A small network was shown many inputs. Here are its activations along a few directions, one row for each input.
In each table, some parts of the input vary, and every possible input appears once, in random order.
Descriptions start from the smaller parts, as in this example, which fits no table here: values(2) and (point or line(9) or (line(4) and ring(5))).
Shared parts are said once, and a part with two or three values counts as separate values.

Other details of the inputs shift rows strongly along two fixed directions, in all tables alike. That doesn't count.
These rows show it; all are for the same input, with only those details redrawn:
[ 39   5 -35 -23 -11   4  44 -18 -47   3 -12 -30]
[-57 -22  32  29  25  17 -47 -16  37  12  13  13]
[-16  55 -15  -7   0  38  12  -3   8   1   3  36]
[ -1 -54   7   9  11 -11 -10 -28 -16  12  -2 -42]
[ -7 -25   2   5   9   3  -5 -21  -8   9   0 -20]

A family of inputs:
x1: [ 29  61  -5   5 -22  31   0  35  50 -19  19  17]
x2: [ -9 -20  47  36   1 -12 -44  15  89   3  30  11]
x3: [-13  57 -16 -13 -16   8  -9  30   9 -15 -20  43]
x4: [-19  49   4  -7   4  12  38  10   4  -9  21  53]
x5: [ -8 -57  20  11  15 -16   1  -8 -28  -8  15 -41]
x6: [  7 -67  21   9  19 -39   9  10 -10  -5   1 -21]
x7: [ 36 -37  10   9 -16 -47 -39   9  21  -7  15 -57]
x8: [ 33  15 -42 -36 -17 -24  27 -20 -53   4  -9 -26]
x9: [ 60   1 -23 -21 -23 -14  45 -11 -33  20 -28 -11]
x10: [ -1 -35  11   7  17  -4  -1  23 -12 -19   1 -16]
x11: [ 42   1 -30 -25 -12 -18  58 -25 -38  13 -11 -13]
x12: [ 17 -54  13  14   1  -8 -24 -14 -11  18 -20 -39]
x13: [-16  55 -15  -7   0  38  12  -3   8   1   3  36]
x14: [ -4  43  -5  -2 -12  15  23  26  24  -5 -21  56]
x15: [-17  55 -12 -19   3   4   0  39  -1 -26   8  44]
x16: [  3 -33   7  13  -2   0 -10  14  -1  -8 -26 -17]
x17: [-29  62  -8 -18  -2   6   6  15 -11 -18  23  41]
x18: [  5 -15   2  -3  -7 -22 -36  -9  -9  16 -16 -14]
What do these inputs look like to the network?
> values(3) and (point or ring(5))
The inputs of x8 and x13 match in every part but the values(3) part. If x17 is changed in the same way as x8 into x13, which row does it become?
> x5
Change only the values(3) part in x9. List by row number the other rows that result.
> x12, x18
Which other rows agree with x11 in the values(3) part? List them by row number.
> x2, x4, x6, x9, x14

A family of inputs:
x19: [ 33   3 -33 -26 -14 -23  35  -9 -43  -9  -4 -31]
x20: [ 49  -4 -26 -14 -13   6  37  -4 -38  -2 -16 -35]
x21: [-49  12  23  20  14  17 -54  16  36  -6   7  29]
x22: [ 38  -5 -22 -24  -8 -19  47 -11 -47   5 -11 -16]
x23: [-50  12  31  20  17  10 -34  -5  41   8  25  37]
x24: [ 21 -61  27  27  -3 -28 -25   7  41   1   0 -34]
x25: [ -3  66 -25 -12  -9  41  25  -1  12   7 -14  47]
x26: [-47   7  37  23  22  15 -33  16  34  -3  23  39]
x27: [  5  73 -12 -13  -9  37  12  20   0  -3   1  43]
x28: [ -9  68 -22 -18 -11  27  11  22  -2 -10 -15  48]
x29: [-50  16  20  16  11  15 -55   7  42  -3  17  24]
x30: [ 31  72  -8  -9 -26  12  15  38  35  -9   4  45]
x31: [-15  64 -18 -19  -5  19  26  27  -5 -19  -4  53]
x32: [ 29  -4 -33 -27  -9 -24  40  -5 -47  -7 -17 -21]
x33: [ -5 -21  -6  -3   0 -15 -16 -12 -11   8 -17 -14]
x34: [-47   7  34  21  15  19 -42   6  33  11   2  43]
x35: [-41  15  30  20  12  21 -48   1  42   8  23  29]
x36: [-11 -61  23  20  17 -14 -15 -15   9   1  18 -36]
x37: [ 27 -19   5   5 -15 -33 -17  24  22 -12  -4 -20]
x38: [ 44   0 -20 -23 -10 -14  42  -4 -44  -6  10 -30]
x39: [ 39  -3 -29 -18 -12  -7  50 -19 -33   0  -4 -32]
x40: [-10 -57  22  15  11 -20 -32 -25  -2  24  -8 -23]
x41: [ 46   1 -33 -17 -19   1  35 -24 -31   9 -14 -37]
x42: [-15 -49  12  13   5 -25 -44 -22   3  10  -2 -38]
x43: [-18 -66  20  19  19 -19  -9 -23   6  12  -3 -23]
x44: [ -2 -29  14   2   8 -15   7   1 -18   2  -1  -3]
x45: [ -4 -23   4   1   8 -16  -5  11 -15 -15   4 -17]
x46: [ -9  58 -14 -10  -2  35  41  18   5 -10  -3  52]
x47: [-18 -55  19  12  15 -30 -29  -6   0  -8  17 -36]
x48: [ 43  -9 -26 -16 -14   2  42  -8 -40   3 -27 -25]
x49: [  2 -29   8   9  10  -1  10   1  -6  -6   4 -17]
x50: [ -6 -50  22  17   7 -19 -38 -28   3  22   4 -33]
x51: [  3  71 -22 -11 -11  45  20   6  16  -4   7  33]
What do these inputs look like to the network?
> values(3) and (point or (values(2) and ring(5)))
Change only the values(3) part in x21. List by row number the other rows that result.
> x20, x27
